A small network was trained on made-up records. Each row is its average activation on records with the value named, seen along a few directions.
Related values have similar rows: they may be neighbours, one step apart, or belong to one group.
In the rows, zero is written as 500.
Strong random noise was added to every row along 4 fixed directions; ignore it. To show where, here is one row again and again, with new noise each time:
495  446  477  571  523  478  555  493  459  570  465  531  507  548  450  479  479  492  480  521
387  523  396  415  453  571  793  366  483  498  561  623  531  648  407  426  500  514  499  462
580  362  432  466  355  186  501  527  693  681  530  303  394  521  611  641  662  255  538  361
545  443  537  624  567  364  546  556  499  555  473  386  467  449  406  439  472  486  422  517
479  485  341  481  485  589  643  481  399  491  470  486  554  566  494  461  477  545  505  469
444  406  514  543  457  466  513  409  523  677  481  729  490  670  488  572  532  400  544  533


Field Netu:
v14: 458  519  482  502  522  471  483  648  431  537  452  425  524  539  423  498  432  531  512  467
v7: 552  505  167  311  381  806  531  466  467  369  340  504  610  527  745  509  481  556  546  402
v13: 489  576  385  418  553  635  620  582  321  351  474  340  612  466  545  436  461  791  565  444
v4: 350  506  578  385  536  341  388  372  773  615  577  816  427  561  401  636  606  325  533  489
v5: 554  235  521  524  404  451  445  480  532  615  510  616  508  574  590  608  604  488  538  505
v15: 665  503  410  518  493  387  402  514  617  564  464  199  461  245  614  529  522  386  527  440
v12: 365  545  660  304  472  756  562  343  517  450  638  880  425  768  515  460  470  497  506  588
v2: 440  614  548  355  454  709  690  299  415  342  611  652  469  599  426  441  584  582  525  557
v10: 700  437  397  636  626  613  138  726  205  613  404  520  621  420  559  663  401  519  598  598
v8: 503  619  663  580  479  424  429  549  518  421  522  391  438  400  433  500  497  561  342  532
v3: 388  517  365  261  394  616  776  450  350  417  616  612  610  594  629  467  578  481  641  420
v9: 535  621  422  484  574  573  446  618  559  391  445  251  504  367  597  442  425  591  618  433
v1: 359  639  469  408  338  783  535  321  429  439  586  704  575  675  547  562  509  480  510  397
v6: 436  597  706  578  469  200  601  432  794  393  653  370  437  431  353  517  576  463  343  517
v11: 397  544  582  368  405  287  619  325  811  479  611  576  364  487  436  364  561  323  491  469
The values of Netu form 3 separate groups.
Question: List the group mates of v5, in the order listed.
Answer: v14, v13, v10, v3
Question: List the group mates of v1, in the order listed.
Answer: v12, v2, v8, v6

Field Tib:
u14: 578  522  366  252  238  284  497  460  610  470  648  322  472  579  619  692  728  204  511  338
u2: 391  477  411  362  502  500  639  380  570  537  537  690  489  596  469  425  519  455  618  466
u1: 478  537  569  434  479  362  673  389  826  413  599  482  369  464  400  430  613  392  472  460
u15: 508  495  714  601  684  243  712  599  537  468  644  366  412  377  225  172  369  567  365  511
u11: 470  404  598  417  341  416  482  406  883  654  487  744  385  560  559  725  636  212  465  439
u4: 577  488  698  776  802  478  60  595  478  558  226  509  404  330  432  467  364  512  408  735
u10: 551  494  536  738  609  771  335  516  316  450  355  629  552  358  599  421  329  628  447  601
u8: 580  366  514  548  521  279  479  615  416  659  512  405  463  509  521  515  554  447  572  552
u13: 558  377  686  576  436  420  227  529  569  633  484  592  507  583  616  774  587  326  545  501
u3: 397  453  809  568  405  359  553  227  587  688  605  891  452  782  452  566  541  423  499  671
u9: 595  619  383  685  774  756  387  739  177  394  278  270  673  344  379  352  259  668  472  599
u7: 478  468  603  499  512  602  491  524  411  585  527  585  494  566  421  528  537  622  501  483
u6: 422  517  208  239  237  693  697  356  494  403  649  458  587  678  623  521  606  560  551  330
u12: 342  628  664  465  539  509  512  392  611  464  549  694  451  470  485  536  511  513  558  501
u5: 471  441  517  620  428  183  467  564  563  695  537  511  486  504  462  586  503  488  494  540
The values of Tib form 3 separate groups.
Question: List the group mates of u3, in the order listed.
Answer: u14, u13, u7, u6
Question: List the group mates of u4, in the order listed.
Answer: u1, u11, u10, u12
